Each row below holds a small network's activations on one input, seen along a few directions.
Each table varies a few parts of the input and shows all the possible inputs, shuffled.
Descriptions start from the smaller parts, as in this example, which fits no table here: one of 4 places along a line, together with either a single point or one of 11 places along a line or (one of 3 separate values, together with one of 5 places around a ring).
Shared parts are said once, and a part with two or three values counts as separate values.
In the rows, zero is written as 128.

Other details of the inputs vary at random and push rows far along three fixed directions, the same in every table; ignore that.

Rows:
x1: [132 117 149 147 112 126 118 112 129 108 115]
x2: [136 138 93 106 146 117 114 118 130 138 134]
x3: [140 129 109 117 144 105 117 116 129 124 127]
x4: [124 123 146 141 104 143 118 120 133 120 123]
x5: [131 134 109 107 154 111 137 135 123 136 132]
x6: [88 136 94 102 168 78 132 125 126 148 156]
x7: [127 124 144 140 104 141 117 119 127 122 121]
x8: [135 131 98 107 156 106 123 123 133 127 136]
x9: [132 123 141 144 102 136 107 104 130 118 115]
x10: [131 120 141 143 101 138 108 106 138 116 120]
x11: [131 121 142 144 101 137 108 105 135 116 118]
x12: [77 129 145 137 107 106 110 101 125 133 141]
x13: [135 122 127 135 111 131 101 106 139 119 123]
x14: [167 133 107 106 157 145 155 161 133 131 125]
x15: [135 119 132 137 123 118 112 112 133 112 121]
x16: [138 134 105 116 133 118 108 109 133 131 128]
x17: [139 128 115 127 122 121 101 103 139 124 125]
x18: [135 136 93 105 145 118 114 118 136 136 137]
x19: [127 125 140 132 127 126 136 134 122 125 123]
x20: [128 121 150 142 117 130 128 127 121 115 118]
x21: [124 134 118 117 131 135 132 134 131 137 135]
x22: [134 118 145 144 115 124 118 113 126 112 115]
x23: [167 132 107 106 155 146 155 161 136 129 126]
x24: [137 124 126 135 111 129 100 105 133 121 121]
x25: [102 131 166 147 108 170 172 176 121 142 138]
x26: [129 121 149 147 101 142 113 111 133 118 120]
x27: [164 137 102 100 145 156 148 158 134 142 127]
x28: [99 128 178 156 100 175 173 177 121 141 134]
x29: [138 133 104 115 132 118 108 110 135 131 130]
x30: [24 139 121 115 139 74 128 115 117 165 172]
x31: [135 120 134 139 123 118 111 111 130 112 120]
x32: [137 120 131 136 124 116 111 112 127 115 119]
x33: [125 123 141 133 126 128 136 133 129 122 126]
x34: [169 134 106 110 159 144 153 162 126 131 123]
x35: [108 127 169 148 121 156 178 177 114 133 133]
x36: [168 133 106 106 156 143 154 161 129 132 123]
x37: [137 123 120 128 134 108 111 110 136 116 125]
x38: [133 122 138 142 103 135 108 105 132 118 117]
x39: [126 126 142 134 128 126 137 134 120 125 122]
x40: [128 116 155 149 112 131 124 118 130 110 120]
x41: [130 117 152 148 113 128 123 118 123 113 118]
x42: [125 131 134 131 117 138 126 127 126 133 125]
x43: [127 120 148 146 101 143 115 113 135 118 123]
x44: [129 118 155 150 113 128 123 117 121 113 115]
x45: [138 125 122 130 134 108 111 109 133 117 123]
x46: [114 131 144 128 138 138 167 166 119 138 136]
x47: [109 128 171 151 120 156 177 177 108 134 129]
x48: [126 129 134 130 116 138 126 128 128 132 126]
x49: [166 131 107 102 156 145 155 161 136 130 126]
x50: [79 127 154 140 120 102 134 124 113 132 139]
x51: [107 131 165 148 106 168 167 171 116 141 134]
x52: [137 132 98 107 157 104 122 123 126 130 134]
x53: [140 129 113 126 122 120 101 104 135 126 125]
x54: [163 138 100 103 147 157 148 158 137 141 129]
x55: [129 117 156 150 112 130 123 117 127 110 118]
x56: [24 138 142 128 148 85 166 153 98 166 169]
x57: [129 123 147 146 102 140 113 110 127 120 118]
x58: [136 124 127 135 112 130 101 105 137 119 122]
x59: [126 125 143 134 127 128 137 134 126 122 124]
x60: [106 126 170 149 119 157 178 178 117 132 134]
x61: [137 132 107 117 131 120 108 109 139 128 131]
x62: [138 125 127 137 111 129 100 104 131 121 118]
x63: [169 135 106 107 157 143 154 160 127 132 121]
x64: [136 131 105 115 132 120 108 110 142 128 133]
x65: [136 121 133 138 124 115 110 111 125 115 117]
x66: [127 126 144 141 106 140 117 119 125 122 119]
x67: [37 140 88 92 182 53 139 126 113 168 174]
x68: [127 122 152 145 117 130 129 127 119 115 116]
x69: [138 128 113 120 143 107 117 115 133 121 128]
x70: [139 130 111 119 145 104 117 114 128 123 125]
x71: [130 121 145 145 102 140 113 111 129 120 120]
x72: [137 127 114 126 122 121 101 104 142 124 127]
x73: [106 133 165 148 108 168 167 171 114 142 133]
x74: [129 138 103 104 142 124 128 129 128 144 135]
x75: [13 142 134 124 140 89 153 142 107 177 175]
x76: [140 126 120 130 134 105 110 109 127 119 120]
x77: [140 125 119 128 134 107 111 110 129 119 122]
x78: [126 120 153 145 115 132 129 126 124 112 119]
x79: [164 138 101 104 145 157 148 158 134 142 128]
x80: [132 119 148 147 114 124 119 112 124 111 113]
x81: [86 135 101 109 137 86 101 92 133 142 150]
x82: [166 128 105 108 157 146 156 160 136 131 123]
x83: [140 130 114 127 123 120 101 103 133 126 122]
x84: [163 136 99 105 148 158 146 159 139 138 132]
x85: [136 136 92 104 145 117 114 118 132 138 136]
x86: [165 139 100 104 147 156 148 158 132 143 126]
x87: [126 124 145 141 105 142 117 119 131 120 122]
x88: [167 133 105 108 160 144 154 162 131 130 127]
Description of these inputs: one of 2 separate values, together with one of 4 places along a line, together with one of 11 places around a ring.
- Changing only the place on the line of 4 turns x54 into x81. The same change can be made to x45. Which row results? => x37
- Changing only the place on the line of 4 turns x84 into x2. The same change can be made to x23. Which row results? => x63
- Changing only the place on the line of 4 turns x58 into x62. The same change can be made to x21. Which row results? => x73
- Which other rows does x64 become when the choice among 2 separate values takes its other values? List them by row number. => x6
- Start at x4 and move only the place on the line of 4, one step at a time. The first step leads to x87. Which rows follow, in order? => x7, x66

Rows:
x89: [131 134 92 117 170 29 83 73 116 109 126]
x90: [152 121 147 142 95 216 152 168 160 136 125]
x91: [99 106 225 213 60 114 108 94 131 66 118]
x92: [115 141 27 82 169 60 58 74 123 175 147]
x93: [52 159 94 106 156 127 159 174 116 195 187]
x94: [216 126 79 110 115 154 65 76 138 118 85]
x95: [145 145 100 105 145 194 183 201 104 183 130]
x96: [155 140 138 134 106 212 160 172 148 146 132]
x97: [210 118 74 111 114 166 66 94 188 108 113]
x98: [137 158 85 72 161 196 202 223 127 185 154]
x99: [171 134 143 116 168 150 206 212 100 134 111]
x100: [74 118 174 151 121 95 142 120 120 111 142]
x101: [60 137 170 175 68 108 89 90 106 141 138]
x102: [49 117 165 159 140 73 148 124 77 133 133]
x103: [55 95 207 179 91 95 124 97 130 92 128]
x104: [49 159 92 96 156 123 151 150 117 188 176]
x105: [31 156 103 100 133 106 138 126 130 185 182]
x106: [31 171 41 45 199 104 180 183 127 226 214]
x107: [219 122 95 109 159 118 109 124 146 82 107]
x108: [229 112 118 122 135 121 86 86 153 59 86]
x109: [163 130 121 113 188 154 219 221 93 149 112]
x110: [177 113 186 150 112 172 168 172 125 87 96]
x111: [59 116 191 162 109 86 132 108 119 106 144]
x112: [145 132 113 105 121 211 174 186 155 156 142]
x113: [75 110 191 188 116 90 138 115 86 117 114]
x114: [66 113 217 183 88 78 121 103 89 96 111]
x115: [78 115 173 181 126 85 142 137 87 123 126]
x116: [146 126 137 124 102 217 167 182 156 145 129]
x117: [223 137 92 104 103 151 64 72 143 107 85]
x118: [122 147 42 86 144 77 52 56 163 146 160]
x119: [65 88 234 209 60 104 105 76 136 69 117]
x120: [77 157 11 32 184 47 70 65 138 177 174]
x121: [227 114 111 119 137 121 93 88 164 68 95]
x122: [226 133 94 104 98 155 60 72 142 105 86]
x123: [208 111 68 71 186 117 129 121 163 102 115]
x124: [41 136 127 141 119 106 118 113 97 181 150]
x125: [162 139 160 152 94 201 153 168 116 145 110]
x126: [177 99 184 176 107 177 161 172 152 82 104]
x127: [169 116 176 142 129 173 182 184 121 99 108]
x128: [135 118 125 131 136 38 64 48 119 88 106]
- Describe the family of inputs behind these rows. => one of 2 separate values, together with one of 4 places along a line, together with one of 5 places along a line
- Which other rows does x92 become when the choice among 2 separate values takes its other values? List them by row number. => x115
- Which other rows does x104 become when the choice among 2 separate values takes its other values? List them by row number. => x108

Rows:
x129: [174 109 114 128 163 120 137 140 165 91 129]
x130: [166 150 88 102 141 146 128 144 140 148 133]
x131: [147 118 130 160 74 105 30 38 140 99 108]
x132: [158 139 99 87 132 156 127 138 147 131 127]
x133: [154 121 183 160 53 175 98 96 141 90 108]
x134: [195 117 139 152 116 136 110 123 123 98 95]
x135: [90 124 145 122 149 127 185 172 108 149 133]
x136: [67 126 146 138 122 152 163 158 118 170 145]
x137: [152 111 230 218 56 160 124 123 116 78 86]
x138: [127 131 58 71 141 78 61 45 153 128 136]
x139: [174 133 116 98 151 132 144 139 128 112 123]
x140: [39 134 109 138 124 76 84 79 112 159 158]
x141: [164 147 84 110 147 143 127 144 138 152 133]
x142: [161 150 95 97 135 150 130 142 138 139 138]
x143: [35 128 110 132 124 75 84 77 116 158 155]
x144: [59 138 147 133 130 63 116 99 105 125 151]
x145: [171 128 94 116 170 129 139 149 115 131 116]
x146: [122 122 176 136 114 143 155 152 116 108 119]
x147: [87 123 135 140 141 140 166 173 158 142 169]
x148: [155 129 93 95 136 154 130 132 144 144 121]
x149: [102 140 160 147 134 122 169 169 104 138 136]
x150: [141 116 150 126 122 134 142 128 126 105 111]
x151: [66 122 166 157 137 126 180 176 91 151 138]
x152: [168 116 105 107 162 131 141 137 130 126 105]
- Changing only one part turns x135 into x148. The same change can be made to x137. Which row results? => x141
- Describe the family of inputs behind these rows. => one of 2 separate values, together with either a single point or one of 11 places around a ring
